A small network was shown many inputs. Here are its activations along a few directions, one row for each input.
In each table, some parts of the input vary, and every possible input appears once, in random order.
A made-up example of a description, with smaller parts first: one of 4 places along a line, together with either a single point or one of 11 places along a line or (one of 2 separate values, together with one of 8 places around a ring).
Shared parts are said once, and a part with two or three values counts as separate values.
In the rows, 128 means zero.

Other details of the inputs vary at random and push rows far along three fixed directions, the same in every table; ignore that.

A family of inputs:
r1: [122 152 152 142 107 146  99 119 106 104 111 189]
r2: [ 82 130 174 188 128 158  25 148 108 124 154  58]
r3: [135 148 118 100 113  74 125 121 137 159 156 149]
r4: [146 157 124 102 143  48 178 160  71 124 151 110]
r5: [126 126  97  85 128  65 137 126 109 143 183 183]
r6: [ 66 122 171 187 150  88  57 150  54 113 180  51]
r7: [162 108 107  89 126  50 132 141  94 126 130 183]
r8: [152 130 123 111 149 174 199 124 171 123  81  90]
r9: [141 129  93 113 112 152  85  80 124 139 123 205]
r10: [118 105 124 118 134 158 186  83 194 151 103 100]
r11: [142 153 160 136 102 159  72 134 136 117 113 179]
r12: [144 102 172 181 167 200 131 150 111 143 105  27]
r13: [105 158 137 148 112 164  86  84 115 130 133 176]
r14: [100  95 112 164 122 165 173 134 188 135 119  67]
r15: [164 184 134 120 120 164  84 141 115 114 126 162]
r16: [139 101 136 115 129 148 204 116 197 127  71 118]
r17: [107 141  79 103 115 144  78  94 143  87 115 189]
r18: [142  87 129  94 138  25 226 178 130 146 154 105]
r19: [112  86 113 143 141  71 105 141  95 131 154  70]
r20: [155 146 106 121 123 207 176 136 164 124  97 151]
Each input here is: one of 4 places along a line, together with one of 5 separate values.
Changing only the choice among 5 separate values turns r12 into r20. The same change can be made to r19. Which row results? -> r14
Change only the choice among 5 separate values in r3. List by row number the other rows that result. -> r5, r9, r10, r13
Change only the choice among 5 separate values in r16. List by row number the other rows that result. -> r1, r7, r11, r18

A family of inputs:
r21: [122 148 118 143 104 201 155  96 189 137  79 146]
r22: [109 105 186 146 140  86 115 148 100 137 159  72]
r23: [134 144 105  88 124  51 106 133  88 113 165 153]
r24: [136 109 102 106 126  91 223 127 164 156 127 106]
r25: [143 134 104  94 102  76 167 130 151 140 135 173]
r26: [118  96 145 161 137 182 162 128 169 152 114  44]
r27: [131 137  89  96 121 112  96 116 105  93 132 196]
r28: [120 117 127 131 133 143 171 116 156 148 108 105]
r29: [137 119  90 116 128  78 210 138 171 133 118  98]
r30: [136 118 127 120 128 117 137 118 146 136 125 153]
r31: [131 105  96 117 128 115 190 135 160 134 118 105]
r32: [136 130 127 128 107 111 138 123 143 138 120 150]
r33: [125 107 139 151 143 113 188 140 166 154 127  28]
r34: [112 159 141 154 126 226  12  91 102  99 127 211]
r35: [136 127  85 107 132 104 139 124 135 112 126 161]
r36: [114 114 148 139 143  88 131 158 106 144 167  52]
r37: [ 92 100 199 171 162 146  80 136  75 130 161  52]
r38: [143 149  68  96  95 128 155 106 165 102  97 196]
r39: [137 145  91  94 109  78 175 126 139 137 141 164]
r40: [131 100 144 131 122 141 167 113 167 141 106 112]
r41: [151 149 160 109 146 115  87 155  57 102 149 150]
r42: [124 130  94  89 141  56 108 142  84 111 153 162]
r43: [128 151 114 101 133  49 114 135  87 122 172 164]
r44: [144 102  98 120 128 103 207 125 169 154 110  77]
r45: [160 156 127  79 147  64 123 165  65 116 148 166]
r46: [115 158 128 123 127 130  42 127  85 111 149 163]
r47: [ 94 108 203 170 148 125  92 152 102 146 149  54]
r48: [147 121 177 136 171  95 152 178  85 133 151  57]
r49: [112  94 170 134 153  81 133 150 107 152 150  73]
r50: [132 119 140 149 116 151 177 118 193 148 100 106]
r51: [180 166  97 103 106 175 152 120 147 114  80 207]
r52: [112 120 157 152 138  96 131 142  99 143 153  73]
r53: [119 113 145 180 120 236 151  96 182 146  78  93]
r54: [119 141 139 166  99 248 140  83 196 125  71 134]
r55: [116 120 136 131 145 132  99 130 111 133 136 101]
r56: [155 157  63  98  91 126 149 102 166 125 100 192]
r57: [118 145 118 133 125 109  57 138  76 100 150 160]
r58: [117 147 108 106 131  75  84 144  82 105 152 163]
r59: [123 103 157 148 132 131 117 129 123 143 129 109]
r60: [154 145  63  91 112 132 149  98 169 122 107 195]
r61: [109 111 175 167 127 205  77 121 132 134 125 123]
r62: [111 126 137 172 126 223  53 112 119 104 105 142]
r63: [100 147 147 166 122 205  23 129  97  95 137 155]
r64: [129 116 122 112 137 102 122 125 112 124 144 113]
r65: [150 151 153 139 128 209 105 141 118 115 110 151]
What is each input in this table made of? -> one of 5 separate values, together with either a single point or (one of 2 separate values, together with one of 4 places along a line)
Changing only the choice among 5 separate values turns r63 into r58. The same change can be made to r26. Which row results? -> r55
Change only the choice among 2 separate values in r30. List by row number the other rows that result. -> r50
